Each row below holds a small network's activations on one input, seen along a few directions.
In each table, some parts of the input vary, and every possible input appears once, in random order.
Descriptions start from the smaller parts, as in this example, which fits no table here: one of 3 separate values, together with either a single point or one of 11 places along a line or (one of 4 places along a line, together with one of 8 places around a ring).
Shared parts are said once, and a part with two or three values counts as separate values.

Other details of the inputs vary at random and push rows far along three fixed directions, the same in every table; ignore that.

Rows:
row 1: 7.7 -15.2 2.2 -5.1 48.4 -17.7 12.7 5.7 26.3 -2.0 -10.5 -11.2 6.6
row 2: 18.9 -28.0 -9.2 -7.6 10.6 5.8 -18.3 47.6 31.7 -29.7 -5.2 -5.6 3.4
row 3: 3.3 8.3 15.8 2.5 15.4 -17.2 18.0 -6.0 5.8 6.0 -14.4 14.3 -5.4
row 4: 13.6 20.2 30.0 -0.7 23.4 -23.5 13.7 12.7 7.4 -3.2 -40.4 -5.4 -15.5
row 5: -18.0 3.5 -5.3 1.5 33.4 0.9 21.4 -42.5 -9.2 26.3 36.0 -22.3 24.5
row 6: -17.8 2.9 -14.5 -10.0 37.2 8.3 13.6 -43.2 -12.0 23.8 20.8 -27.4 21.8
row 7: -10.8 7.6 9.1 6.9 -27.9 1.0 4.2 -28.9 -22.3 13.2 -17.2 17.7 -14.1
row 8: 11.5 -1.8 -17.5 -4.7 -35.6 12.8 -29.0 36.4 2.1 -20.6 18.4 11.2 -9.4
row 9: -2.0 -14.2 -29.7 -1.2 -15.0 24.2 -26.3 5.5 -0.7 -7.1 29.8 -18.6 12.7
row 10: -8.6 15.2 -0.1 -1.5 -20.0 -6.5 5.2 -24.1 -29.2 11.8 -14.5 18.1 -18.4
row 11: -9.4 15.6 2.7 1.6 -22.7 1.6 5.4 -15.7 -25.5 8.7 5.4 18.7 -12.8
row 12: 7.6 10.8 23.1 -1.3 -16.1 -7.3 5.2 8.1 2.7 -3.8 -30.6 31.3 -18.2
row 13: -3.8 -2.6 10.7 -2.1 16.9 -18.5 18.6 -2.6 0.1 -1.6 -27.8 8.6 -7.1
row 14: -3.1 -5.5 -2.5 -13.5 45.5 -4.0 10.2 -12.5 15.5 9.5 -2.8 -19.7 17.7
row 15: -2.9 13.7 6.1 5.7 -27.5 3.1 1.3 -7.8 -10.5 0.6 -10.2 18.0 -5.2
row 16: -20.0 5.0 0.3 4.5 4.5 -6.8 18.0 -35.6 -24.8 18.9 -2.8 -0.4 1.7
row 17: -10.9 6.9 -2.9 -10.4 33.8 5.9 11.1 -23.5 6.0 16.4 19.6 -19.0 23.0
row 18: 23.4 -25.8 -3.6 -1.6 11.0 -9.8 -13.0 43.7 33.3 -24.8 -11.0 1.9 -3.6
row 19: -4.6 -4.0 -23.2 -4.8 -10.5 30.5 -18.6 -0.9 -8.2 1.6 48.1 -12.8 12.4
row 20: -7.9 -3.4 -15.7 3.0 -14.2 23.6 -11.8 -5.0 -9.3 2.7 35.5 -9.0 15.3
row 21: 32.2 -5.9 5.9 9.5 -40.4 -2.6 -34.1 75.6 25.1 -40.0 -22.0 -1.3 -21.2
row 22: -3.5 9.4 11.5 2.3 -26.1 5.2 -0.7 -7.8 -10.6 3.1 -4.4 20.5 -9.9
row 23: -8.7 -7.7 -22.1 -1.2 -16.4 20.7 -19.4 -13.8 -7.5 5.5 27.5 -16.5 11.1
row 24: -0.8 8.7 16.7 6.4 5.9 -3.1 9.5 -6.5 -15.2 6.1 1.9 -19.2 -4.6
row 25: -10.5 19.7 11.2 6.3 -29.6 1.7 4.8 -25.1 -17.3 12.7 -9.5 18.7 -5.9
row 26: 16.8 2.3 -2.9 6.0 -44.0 19.1 -37.4 35.4 -14.0 -16.4 18.9 -4.9 -24.1
row 27: -2.1 22.1 7.3 6.1 -23.2 -6.9 5.6 -23.7 -20.0 15.0 -3.7 23.2 -15.1
row 28: -12.1 6.5 8.4 2.5 1.5 3.7 9.6 -20.8 -5.5 12.8 5.2 1.5 10.3
row 29: 0.4 -14.2 -29.8 4.8 -15.0 13.9 -25.5 0.5 -1.0 -1.3 36.2 -17.5 9.6
row 30: 7.7 12.8 17.9 10.9 -18.8 -19.7 9.7 2.8 4.0 -2.2 -30.5 28.1 -14.8
row 31: 3.4 6.4 13.4 2.0 -16.0 -10.5 7.0 13.6 -3.1 -9.0 -19.2 26.2 -14.6
row 32: -3.2 1.0 6.3 0.6 -24.1 3.0 -4.6 -11.8 -13.6 3.2 -13.1 16.6 -14.6
row 33: 7.7 3.4 15.3 -0.9 -10.9 -8.5 4.7 6.5 -2.6 -6.1 -41.4 27.9 -23.6
row 34: 5.6 3.6 7.6 -0.2 17.6 -20.2 12.6 -8.9 6.1 7.3 -25.9 9.1 -8.9
row 35: -2.7 -2.5 3.5 -4.3 41.3 -16.5 19.2 11.3 24.0 -6.7 -7.7 -11.7 21.4
row 36: -8.4 -8.2 -26.2 -5.7 -10.1 17.3 -14.6 -8.5 -19.0 5.0 35.6 -12.4 1.6
row 37: 11.0 -16.1 -10.5 -5.2 1.2 15.7 -17.7 34.0 19.6 -20.8 19.8 -6.0 11.7
row 38: 7.9 -19.4 -16.9 -9.7 -2.2 17.6 -25.2 21.6 14.4 -12.0 17.3 -10.1 2.1
row 39: -10.4 -3.6 -18.9 2.4 -13.7 16.0 -9.7 -1.7 -12.6 3.0 39.8 -9.4 12.9
row 40: 4.4 -17.2 -12.8 4.7 0.7 1.0 -10.3 9.0 9.8 -5.4 12.2 -8.5 4.2
row 41: 4.5 -0.4 4.2 -11.7 44.9 -5.0 14.9 9.2 26.9 -5.0 -6.7 -11.1 17.8
row 42: -10.3 -11.8 -13.3 -6.2 43.4 -7.5 12.7 -8.1 11.0 2.9 7.5 -28.8 25.6
row 43: -1.8 -2.6 12.7 2.5 14.0 -10.9 16.3 -6.9 3.2 0.8 -31.9 7.7 -1.0
row 44: -7.4 15.1 10.3 13.9 -26.5 -6.0 10.5 -25.4 -19.9 14.0 -3.3 20.6 -11.9
row 45: 13.9 -10.6 25.6 3.3 56.0 -24.1 20.5 38.0 38.4 -12.9 -28.9 -31.2 12.8
Description of these inputs: one of 5 places along a line, together with either a single point or (one of 2 separate values, together with one of 4 places along a line).
Changing only the place on the line of 5 turns row 9 into row 43. The same change can be made to row 42. Which row results?
> row 16
Changing only the place on the line of 5 turns row 32 into row 7. The same change can be made to row 22. Which row results?
> row 28
Which other rows agree with row 3 in the place on the line of 5? List them by row number.
> row 1, row 11, row 12, row 19, row 26, row 33, row 36, row 38
A walk changes only the place on the line of 4. It starts at row 5 and steps to row 31. List the rest of the walk in order.
> row 37, row 22
Change only the place on the line of 5 in row 21. List by row number the other rows that result.
> row 4, row 24, row 26, row 45
Which other rows agree with row 14 in the place on the line of 5? List them by row number.
> row 4, row 6, row 8, row 10, row 17, row 27, row 34, row 41
